A small network was trained on made-up records. Each row is its average activation on records with the value named, seen along a few directions.
Values that are neighbours, or in one group, have similar rows; names and order tell nothing.
(in the rows, 500 means zero)
Random noise pushes rows far along 19 fixed directions. That doesn't count. These rows show it; they differ only by the noise:
[648 442 683 442 527 643 587 403 488 428 659 415 433 251 550 550 642 555
 617 508 451 193 627 626 427 372 449 676 444 442 652]
[402 331 446 708 683 409 676 556 640 518 254 596 396 529 371 451 280 590
 536 436 473 431 469 421 440 251 445 452 452 506 434]
[286 312 351 670 570 256 608 704 456 529 658 351 644 413 473 579 661 217
 494 401 462 404 467 612 545 618 477 420 688 582 442]
[359 560 542 415 519 470 366 426 574 436 419 333 457 488 499 370 141 461
 418 486 637 510 504 600 747 554 483 506 368 573 417]
[534 357 607 384 482 580 623 539 619 431 691 587 605 579 429 339 543 271
 605 529 491 316 446 559 474 223 460 495 283 570 496]
[833 587 503 431 597 711 344 445 437 640 677 498 359 265 455 505 918 505
 484 630 202 398 434 596 385 693 395 740 690 214 365]
[667 585 377 612 468 676 569 567 752 538 480 620 483 537 479 377 623 511
 434 512 474 459 572 579 420 413 788 394 695 692 646]
[734 357 343 426 416 455 421 540 522 533 288 630 487 700 538 462 593 540
 362 497 446 681 354 521 641 541 814 370 431 550 543]
[608 350 673 461 341 559 403 579 605 559 270 463 632 728 720 433 619 565
 581 379 475 603 631 650 506 190 593 565 585 452 710]
[621 441 337 726 343 459 450 678 725 592 365 541 522 633 411 527 365 631
 594 338 562 613 603 664 839 586 644 376 621 762 408]
[365 701 700 186 592 494 474 699 531 367 526 495 520 635 549 631 439 467
 374 617 627 451 481 261 433 564 164 427 393 421 520]
[577 590 390 640 579 468 634 507 478 427 550 457 240 597 472 647 459 731
 447 402 451 490 540 367 514 444 435 675 443 573 688]
[327 691 395 415 527 477 358 585 842 671 268 515 413 476 654 313 613 714
 525 637 507 673 531 420 457 577 573 319 546 535 589]
[381 615 555 472 231 481 271 686 680 408 342 663 461 617 431 465 344 291
 248 645 572 386 441 680 627 432 585 366 441 431 595]
[449 519 831 213 107 460 188 323 272 318 498 576 637 542 307 352 109 621
 540 720 736 430 873 442 655 356 609 556 341 638 286]
[485 773 897 407 433 592 530 313 448 384 687 423 516 309 376 703 500 641
 556 578 520 264 630 247 555 752 520 663 627 459 355]
[581 316 549 726 300 522 656 347 458 513 236 722 689 474 497 492 406 640
 515 541 612 560 636 552 328 303 919 294 594 515 719]
[714 539 421 446 665 577 585 581 270 291 709 333 486 460 515 631 487 231
 102 401 488 260 503 638 464 576 534 571 511 575 707]
[565 640 546 401 698 693 753 322 553 565 528 576 727 520 491 411 359 657
 647 486 697 697 551 216 287 582 491 257 440 688 414]
[355 318 583 601 578 451 611 386 480 437 293 385 552 593 603 471 400 383
 440 600 590 750 349 522 521 506 520 532 721 270 537]
[499 583 724 505 506 453 581 663 612 453 675 469 607 458 398 360 341 522
 454 624 292 198 659 409 524 367 389 671 100 397 639]


Field Mos:
z17: [489 670 712 412 555 557 552 531 546 346 326 395 578 356 532 407 496 511
 613 539 461 361 804 332 535 586 528 550 309 610 517]
z5: [554 586 443 548 508 514 501 384 318 288 400 380 493 424 364 238 550 200
 570 650 427 627 667 473 571 649 553 680 345 543 388]
z16: [530 850 511 641 400 776 226 249 432 748 745 473 612 285 323 312 308 515
 546 581 471 612 648 668 441 735 393 610 753 424 198]
z10: [537 616 621 337 304 585 186 418 451 430 616 580 243 350 510 641 311 517
 325 578 518 206 353 726 655 494 451 619 336 300 499]
z8: [308 548 223 595 569 454 633 497 622 577 647 359 533 598 648 515 447 442
 619 347 654 798 325 541 667 698 474 327 491 735 586]
z12: [504 515 541 424 446 320 332 440 233 472 271 386 498 661 553 525 583 586
 505 406 389 711 582 321 564 582 553 685 468 438 391]
z3: [523 225 575 454 561 345 595 627 484 559 470 549 587 587 596 622 372 857
 484 543 501 509 521 318 463 344 476 453 504 432 575]
z4: [348 566 592 299 469 368 270 666 623 687 514 402 671 347 633 360 601 618
 486 488 387 317 687 505 452 482 537 422 388 525 510]
z6: [509 670 202 797 394 465 512 607 485 616 665 641 657 691 265 447 391 281
 475 387 410 709 410 490 633 721 607 392 463 687 333]
z11: [575 252 455 447 513 327 610 513 434 444 790 419 397 497 565 560 590 606
 564 532 372 414 394 458 679 461 549 709 338 489 528]
z9: [335 713 543 325 428 474 351 288 391 340 456 290 281 392 632 444 724 468
 580 685 548 647 594 432 520 665 429 693 462 408 579]
z1: [362 221 558 679 408 329 540 319 408 389 420 513 324 267 367 546 333 579
 488 608 529 291 506 589 583 379 689 593 611 422 453]
z15: [644 320 606 367 287 612 147 494 336 509 477 452 394 363 683 672 520 713
 514 593 617 448 633 853 570 438 461 646 897 343 523]
z13: [382 740 551 312 522 555 226 454 373 477 698 275 617 436 448 232 282 452
 411 627 543 567 765 484 590 638 438 630 663 643 286]
z2: [374 528 433 576 631 318 525 796 427 566 539 460 608 488 400 618 674 412
 544 379 404 419 606 331 391 614 286 471 667 549 249]
z7: [630 439 529 521 521 606 669 295 547 391 837 425 430 443 466 523 122 606
 320 511 625 323 370 591 688 470 716 563 507 625 582]
z14: [551 604 481 753 659 457 630 377  46 334 283 531 438 317 168 662 343 500
 483 278 464 309 848 271 236 495 361 591 457 607 305]
The values of Mos form a ring.
Q: List every value one step from z6, in the order listed.
A: z10, z15
Q: List every value one step from z12, in the order listed.
A: z5, z2
Q: List every value one step from z4, in the order listed.
A: z1, z14
Q: List every value one step from z3, in the order listed.
A: z16, z7
